A small network was shown many inputs. Here are its activations along a few directions, one row for each input.
In each table, some parts of the input vary, and every possible input appears once, in random order.
Descriptions start from the smaller parts, as in this example, which fits no table here: line(4) and (point or ring(11) or (values(3) and ring(8))).
Shared parts are said once, and a part with two or three values counts as separate values.
(in the rows, 128 means zero)

Rows:
x1: [175 113 123 115  53 193 123 159  53 144 149]
x2: [115 142 111 120 132 121 131 146 209 171 108]
x3: [ 81 139 157 123 197  74 119  86 144  73 134]
x4: [187  98 148 150  76 186 128 117  48 104 171]
x5: [111 159 150  97 144 106 123 130 183 127 130]
x6: [123 147 170 131 161  87 122  82 174  90 151]
x7: [ 67 137  86 107 189  77 136 143 173 153  67]
x8: [102 175 143  77 146 116 128 149 184 150 113]
x9: [128 123 132 155 144 101 133 104 199 129 127]
x10: [181 128 107 119  38 215 126 172  46 172 131]
x11: [132 121 145 177 152  92 131  75 194 111 141]
x12: [202  90 136 168  67 194 127 118  41 114 175]
x13: [172 134 111  99  50 204 128 177  53 158 127]
x14: [ 66 162 122  69 178 101 126 154 162 132  98]
x15: [196 103 128 148  56 194 128 139  41 131 160]
x16: [ 92 109  88 149 163  85 136 120 187 156  93]
x17: [ 88 122  77 136 164  95 132 143 195 175  87]
x18: [ 98 101 109 174 174  73 126 105 184 135 113]
x19: [176 132 147 124  76 189 124 141  42 115 164]
x20: [119 143 131 142 136 108 137 120 200 149 110]
x21: [100  90 112 189 179  70 131  81 181 113 128]
x22: [183 129 161 145  89 178 121 116  37  99 176]
x23: [183 104 139 127  66 186 125 142  51 121 159]
x24: [ 81 109 127 163 208  49 126  83 160  96 107]
x25: [ 77 109 117 140 193  62 127 114 170 107 102]
x26: [ 70 119 102 124 185  69 137 132 168 129  90]
x27: [165 160 121  97  58 213 125 171  48 153 133]
x28: [172 145 134 112  62 196 123 154  45 136 151]
x29: [ 79 138 146  96 186  79 126 116 150  88 120]
x30: [186 110 113 133  44 202 130 157  43 151 143]
x31: [116 149 168 106 150  92 127 112 179 105 134]
x32: [ 74 155 136  82 180  86 136 133 150 109 102]
Changing only one part turns x5 into x8. The same change can be made to x1. Which row results?
> x13
Describe the family of inputs behind these rows.
> line(4) and (values(3) or ring(5))
Change only the ring(5) part in x32. List by row number the other rows that result.
> x5, x16, x20, x26

Rows:
x33: [154 173 124  73  37 204 118 199  90 158 136]
x34: [129  65  87 196 117 147 120  91  81 142 144]
x35: [107 107  77 144 155 125 158 147 167 190  78]
x36: [107 160  98  53 110 146 128 170  94 167  92]
x37: [138  94 101 209 153 105 128  98 157 126 128]
x38: [112 119 177 163 189  59 129  57 206  60 149]
x39: [222  78 116 208  59 190 124 144  78 122 175]
x40: [ 81 161  90  53 147 104 125 148 144 147  72]
x41: [ 94 102 100 203 173  69 139  54 216 134 133]
x42: [187 124  90 150  30 211 143 178 113 213 135]
x43: [100 137  90 154 176  66 139 128 245 198  82]
x44: [ 70 177 117  75 169  84 141 160 250 150  91]
x45: [ 67 169 172  73 206  56 104 104 168  76 119]
x46: [ 80 164 166  65 177  94 108 114  95  85 111]
x47: [216 110 185 140  54 182 133 109  60  89 187]
x48: [159  97 165 149 129 132 137 109  77  71 173]
x49: [177 176 200  84  73 202 107 174  56  83 173]
x50: [135  91 161 141 164  82 122  69 110  71 140]
x51: [122 106  80 158  96 154 146 158 104 194  97]
x52: [101 149 164  68 146 147 109 150  48  84 142]
Changing only one part turns x48 into x36. The same change can be made to x38. Which row results?
> x44
Describe the family of inputs behind these rows.
> line(4) and ring(5)
A walk changes only the line(4) part. It starts at x43 and steps to x35. List the rest of the walk in order.
> x51, x42

Rows:
x53: [146 111 157 148 139 125 126 102  86  82 156]
x54: [156  94 132 184 133 126 133  99  99 112 144]
x55: [ 91 108 114 140 165  85 124 121 172 135 114]
x56: [ 87 144 130 111 172  82 128 111 165 106 112]
x57: [ 70 166 127  82 173  77 123 131 204 144  93]
x58: [122 106 112 173 153 114 125 112 142 130 138]
x59: [109 125 142 133 156 106 125 104 124  94 137]
x60: [141 144 116  50  64 192 132 197  46 151 109]
x61: [164 137  92  97  58 202 135 195  72 184 113]
x62: [ 81 152 103 123 166  78 130 141 225 167  80]
x63: [187 118 141 172  70 177 129 113 111 132 170]
x64: [182 131 169 124  87 172 125 110  92 100 171]
Changing only one part turns x53 into x54. The same change can be made to x57. Which row results?
> x62
Describe the family of inputs behind these rows.
> values(2) and (point or line(5))

Rows:
x65: [ 94 175 139  56 119 113 135 152 155 132 123]
x66: [177 132 170 137 100 154 120 113  90 106 172]
x67: [179 172 122 157  87 160 124 136 121 153 124]
x68: [107 174 123  46 135 128 120 161 140 132 104]
x69: [133 104 108 139  83 167 110 138 113 162 127]
x70: [104 119  76 116 124 139 133 143 176 178  92]
x71: [151  87 154 160 147 133 129  57  86  66 173]
x72: [151  96 138 100  70 177 144 156  77 114 151]
x73: [ 83 143 156 124 212  56 125  71 144  76 118]
x74: [119 201 151  96 176 115 117 111 157 136 122]
x75: [153  86 116 186 153  87 127  79 108  84 145]
x76: [ 99 161 167 100 179  86 127 111 149  99 125]
x77: [155 128 118 111  94 188 122 167  20 126 135]
x78: [115 118 102 132 142 107 123 135 195 156 116]
x79: [175 136 146 198 162 130 107  79 127 124 132]
x80: [ 88 161 129  64 146 118 174 181  97 153  74]
x81: [154 115 167 157 125 142 113  81  95  83 187]
x82: [155 121  98 146 100 178 134 171  73 152 104]
x83: [148 110 169 119  36 166 134 143 105 113 172]
x84: [ 86 117  70 118 121 123 169 186 123 175  84]
x85: [ 79  75  94 162 188  70 118  88 186 114 122]
x86: [ 97  98 118 168 154  71 140 130 183 133 112]
x87: [122 117 101 110 113 117 126 176 206 157  93]
x88: [149 125 139 171 106 148 104 107 146 148 165]
Describe the family of inputs behind these rows.
> line(4) and line(6)
A walk changes only the line(6) part. It starts at x85 and steps to x86. List the rest of the walk in order.
> x78, x87, x70, x84
A walk changes only the line(6) part. It starts at x80 and steps to x68. List the rest of the walk in order.
> x65, x74, x76, x73

Rows:
x89: [176 155 122  66  35 225 132 200  17 163 126]
x90: [169 134 181 117  89 162 117 113  96  86 183]
x91: [ 99 127 150 101 168  90 126 118 140  92 122]
x92: [177 132  87 105  34 229 129 197  38 188 123]
x93: [ 74 181 129  76 178  91 129 137 199 153  89]
x94: [ 89 110  80 145 159  87 129 132 201 157 100]
x95: [ 75 170 113  96 176  89 132 143 204 161  83]
x96: [112  93 101 165 157  92 131 115 169 139 117]
x97: [174 142 172 135  91 158 126 109  89  96 170]
x98: [129 116 138 154 150 108 131 107 116 103 136]
x99: [ 88 148 102 114 168  93 140 139 221 174  86]
x100: [105 139 146 121 172  89 127 108 133 102 116]
x101: [ 66 169 133  58 173  89 131 153 210 136  92]
x102: [ 83 147 114 116 175  83 125 133 173 138 100]
x103: [ 83 132  84 123 164  90 136 142 231 184  83]
x104: [ 89 134 105 138 166  87 130 129 183 153  95]
x105: [ 76 146 142  79 168  80 123 136 175 114 102]
x106: [183  97 131 184  74 163 129 111 120 133 166]
x107: [144 107 168 125 128 131 118  95  92  73 164]
x108: [107 113 113 157 158  97 130 115 152 128 110]
x109: [124  87 101 178 138 114 126 110 140 129 135]
x110: [ 98 134 131 140 173  95 121 112 139 122 123]
x111: [120 133 146 134 155 112 124 105 109  90 142]
x112: [ 85 159 132 100 173  80 126 126 166 125 101]
x113: [167 114 139 173  84 165 122 107 104 123 164]
x114: [177 148 106  87  39 227 124 193  30 177 128]
x115: [124 116 161 115 149 111 126 109 116  77 140]
x116: [165 155 133  48  32 224 133 207  23 153 128]
x117: [157  94 134 185 123 130 129  97 112 104 156]
x118: [169 137 153 152  92 165 117 105  92 110 171]
x119: [135  96 122 171 142 107 138 107 131 115 132]
x120: [154 110 149 166 129 132 121  87  93  95 157]
x121: [161  73 122 194 112 129 137  95 119 111 154]
x122: [156 122 161 146 134 127 130  89  90  75 157]
x123: [188 111  80 115  22 229 135 200  55 199 128]
Describe the family of inputs behind these rows.
> line(5) and (point or line(6))
Changing only the line(5) part turns x104 into x112. The same change can be made to x113. Which row results?
> x97
A walk changes only the line(5) part. It starts at x96 and steps to x108. List the rest of the walk in order.
> x110, x100, x91
A walk changes only the line(6) part. It starts at x106 and steps to x121. List the rest of the walk in order.
> x109, x96, x94, x103
